These are the activations of a small neural network, seen along a few directions. Each row is one input.
Each table varies a few parts of the input and shows all the possible inputs, shuffled.
A made-up example of a description, with smaller parts first: one of 8 places around a ring, together with either a single point or one of 11 places around a ring or (one of 3 separate values, together with one of 6 places along a line).
Shared parts are said once, and a part with two or three values counts as separate values.
In the rows, 128 means zero.

Other details of the inputs vary at random and push rows far along two fixed directions, the same in every table; ignore that.

A family of inputs:
row 1: [171 122 131 173 181 166 161  51 121 174  84 175]
row 2: [193  99 126 165 167 137 134  69 101 192 100 192]
row 3: [122 156 195 155  86 163 121  55 142  93 195 159]
row 4: [134 108  34 106 204 118 163 168 107 160  34  88]
row 5: [145 113 207 155  80 132  81  83 130 112 198 154]
row 6: [125 151 213 154  70 159 102  78 153  98 171 170]
row 7: [109 122 108 113 104  84  94 185 117 114 159  70]
row 8: [ 69 147 112 109  95  93 127 180 132  90 149  90]
row 9: [ 94 135 125  95  92  92  94 194 143  98 131  93]
row 10: [130 129  23 128 207 112 178 166 102 170  46  82]
row 11: [177 142 115 167 181 177 167  43 118 168 101 165]
row 12: [ 76 177 100 109  96 103 130 180 135  95 154  93]
row 13: [176 143 114 170 181 166 182  43 113 173  94 195]
row 14: [112 127 124  62 111 137 163 237 147 141 215  92]
row 15: [ 82 138 121  89  93 105 108 193 140  83 120  93]
row 16: [ 95 114 115  99 110  99 101 183 134 101 135  67]
row 17: [125 121 227 127  78 158  96  70 153  84 165 175]
row 18: [186  89 135 161 184 158 141  63 120 175  78 175]
row 19: [ 80 125 125  90 112 106 109 177 139  85 131  81]
row 20: [142 102  27 113 197  94 161 179 106 170  38 110]
row 21: [144 127 210 148  58 130  74  91 137 113 189 169]
Each input here is: either a single point or (one of 4 places along a line, together with one of 5 places along a line).

A family of inputs:
row 22: [189 107 168 163 137 165 100  61 129 153  76 167]
row 23: [104 171 200 125  49 153 107 139 169  86 205 117]
row 24: [ 97 146 203  96  46 144 106 143 154  90 216 142]
row 25: [188  94 158 177 157 162 115  34 114 162  93 148]
row 26: [ 85 166  28  91 146  91 162 222 125 126 143  27]
row 27: [ 95 162 155 185  38  49  59 103 108  89 227 143]
row 28: [118 101 209 103  55 116  59 147 144  71 176 141]
row 29: [184 150 123 205 126 103 100  52  97 184 102 233]
row 30: [ 93  88  62  80 144  54 110 229 113 107 120  52]
row 31: [203 128 153 146 143 183 137  94 131 200 129 181]
row 32: [179 100   8 115 237 115 203 172  85 226  75 125]
row 33: [183 105 148 189 162 167 117  19 128 155  85 145]
row 34: [ 92 148  47  98 136  93 162 235 117 131 150  31]
row 35: [ 56 131  51  98 140  77 132 194 111  71  97  60]
row 36: [201  96 173 156 133 156  86  76 123 165  87 168]
row 37: [141 121  35 111 223 115 189 160 114 192  16 133]
row 38: [179 140  14 125 219 138 195 180 115 222  39 118]
row 39: [ 99 110 209 107  52 124  70 137 153  59 170 136]
row 40: [ 95 123 212 101  47 128  95 146 163  69 196 140]
row 41: [ 70 188  63  93 127 107 152 230 128 112 112  62]
row 42: [178 114 148 151 162 177 172  51 122 175 150 186]
row 43: [171  77  27 121 239 104 191 168  88 214  48 122]
row 44: [147 138  20 108 214 129 197 161 123 200  42 138]
row 45: [208 112 150 171 163 179 156  73 117 201 154 164]
row 46: [ 84 153 184 112  68 135 123 112 154  78 236 121]
row 47: [ 71 169 183 120  63 145 129 113 143  56 225 125]
row 48: [174  82 162 154 161 155 122  42 128 135 113 181]
row 49: [177  93 162 157 162 158 164  55 120 153 126 183]
row 50: [ 80 121 198 108  69 112  75 103 144  44 193 112]
row 51: [163 166 149 179 161 193 173  40 127 157 132 164]
row 52: [163 110 161 160 170 161 166  42 125 153 115 183]
row 53: [ 41 143  63  93 139  79 156 208 113  84 123  61]
row 54: [164 139 156 171 138 170 108  44 131 136  61 166]
row 55: [ 73 124  67  80 121  72 115 222 135  85  81  72]
row 56: [ 50 153  76  85 127  86 147 225 125  92  95  83]
row 57: [199  86 171 169 152 155  93  49 112 169 111 151]
row 58: [ 84 142  62  94 119  75 100 212 134 106  68  40]
row 59: [ 60 144  47 117 135  79 110 188 111  88  90  27]
row 60: [112 128 201  94  47 138  95 157 151 101 224 146]
row 61: [ 75 141 196 114  55 129  77 117 156  42 157 138]
row 62: [182  92 176 143 143 154 133  92 134 172 115 201]
row 63: [ 72 174 194 111  51 151 117 128 160  66 202 144]
Q: What is each input in this table made of?
A: one of 2 separate values, together with either a single point or (one of 4 places along a line, together with one of 5 places along a line)
Q: Changing only the choice among 2 separate values turns row 59 into row 54. The same change can be made to row 51. Which row results?
A: row 41
Q: Change only the place on the line of 4 in row 28. List by row number the other rows that result.
A: row 39, row 55, row 61
Q: Start at row 33 and move only the place on the line of 5, one step at a time. The first step leads to row 50. Which rows follow, in order?
A: row 52, row 46, row 26

A family of inputs:
row 64: [168 135 138 155 160 162 163  70 122 165 123 182]
row 65: [179 107 147 139 176 168 157  71 130 167 109 171]
row 66: [166 103  68 126 187 115 148 142  99 191  71 137]
row 67: [132 138 165 167  93 149 106  82 128 107 205  82]
row 68: [123 120 189 114 101 149 129 113 148 104 178 132]
row 69: [113 127 106  98 127 116 139 190 127 126 148 104]
row 70: [105 112 105 103 131 104 108 168 125 110 102  89]
row 71: [146 115 182 150  99 149  97  98 133 118 203  78]
row 72: [102 121 106  96 138 116 120 175 131 105 111  89]
row 73: [168 141 141 158 149 162 158  71 128 168 116 185]
row 74: [114 107 103 100 136  93 117 168 122 123 123  91]
row 75: [162 116  75 124 190 142 183 152 113 183  88 137]
row 76: [130 129 187 122  78 143  86 110 149  97 156 139]
row 77: [106 130  99 102 127 116 119 182 138 118 111  99]
row 78: [165 138 137 163 152 167 143  64 127 149  95 179]
row 79: [155 142 144 162 152 177 159  64 132 158  98 177]
row 80: [132 136 191 125  82 151 124 127 148 116 180 150]
row 81: [102 144  91 114 124 105 139 171 118 118 147 106]
row 82: [ 98 155  96 117 115 113 154 176 131 126 138 106]
row 83: [119 124 101 110 113  97 110 182 124 134 128 106]
row 84: [164 127 139 158 163 161 138  47 120 144  87 168]
row 85: [121 150 170 139  77 134 102 101 139 108 178 152]
row 86: [108 134 177 139  89 132  92  84 135  87 145 133]
row 87: [113 110  97  94 129 107 126 168 128 117 131  92]
row 88: [106 141 181 129  97 143 133  98 146  94 184 132]
row 89: [113 156 180 137  85 150 116 100 145  96 157 144]
row 90: [ 90 137  99 111 132 111 145 162 130 109 143  95]
row 91: [101 136  93 120 120  92 119 168 113 125 142 103]
row 92: [159 128 139 160 168 169 145  53 122 142  90 173]
row 93: [ 82 144 102 112 125 124 149 160 129 102 118  92]
row 94: [110 124 100 106 121  99 103 179 127 124 101  94]
row 95: [155 130 142 158 165 176 155  51 129 148  91 175]
row 96: [153 112  72 119 203 145 166 136 121 164  51 126]
row 97: [110 149 176 133  87 147 132 110 138 107 192 146]
row 98: [115 151 172 136  83 138  95  95 141  95 153 139]
row 99: [102 140  93 132 110  83 120 174 121 125 128 109]
row 100: [104 136 111  99 118 123 136 184 143 118 118  96]
row 101: [124 153 171 139  79 136 115 110 141 102 181 151]
row 102: [169 108  79 140 178 107 145 146 106 190  63 143]
row 103: [156 116 146 173 162 144 127  49 115 146  80 171]
row 104: [167 108  61 118 188 125 156 145 105 184  79 135]
row 105: [104 117 101  97 129 113 113 171 130 104 110  87]
row 106: [115 113 109 114 123  92 117 183 117 130 136 107]
row 107: [124 135 194 121  89 153 104 119 154 101 159 140]
row 108: [163  89  69 133 198 106 153 132 110 179  59 130]
row 109: [115 123 103 101 124 112 130 187 126 123 149 106]
row 110: [ 98 143  90 122 116  92 111 166 123 114 105  94]
row 111: [133 131 183 125  85 141 105 127 147 112 179 150]
row 112: [162 126 146 179 150 141 122  64 119 151  86 177]
row 113: [121 108 197 134  91 127  85 104 138  88 144 135]
row 114: [103 142  89 112 119 100 130 167 114 120 144 102]
row 115: [ 98 126 112  93 130 124 140 176 136 109 115  88]
row 116: [106 147  92 122 112  88 117 169 117 127 129 105]
row 117: [ 96 131  88 110 126 101 132 152 124 111 134  94]
row 118: [112 122 178 148  93 117 104  90 136  94 171 139]
row 119: [183 102 145 142 176 160 150  71 127 162 106 172]
row 120: [101 132  94 128 122  88 124 170 110 124 138 107]
row 121: [171 114 139 164 159 145 138  46 115 158 104 173]
row 122: [119 136 108 100 118 112 137 191 134 129 136 107]
row 123: [159 105  72 138 190 109 140 142 111 180  36 131]
row 124: [111 136 174 133  99 135 115  96 140  90 182 136]
row 125: [138 129 181 122  80 137  96 117 141 118 173 148]
Q: Changing only one part turns row 93 into row 115. The same change can be made to row 89. Which row results?
A: row 107
Q: Changing only one part turns row 70 into row 86. The same change can be made to row 87. Which row results?
A: row 117
Q: What is each input in this table made of?
A: one of 2 separate values, together with either a single point or (one of 5 places around a ring, together with one of 6 places along a line)
Q: Change only the choice among 2 separate values in row 67. List by row number the other rows that result.
A: row 71
Q: Start at row 92 and move only the place on the ring of 5, one step at a time. The first step leads to row 124. Which rows follow, in order?
A: row 81, row 101, row 78
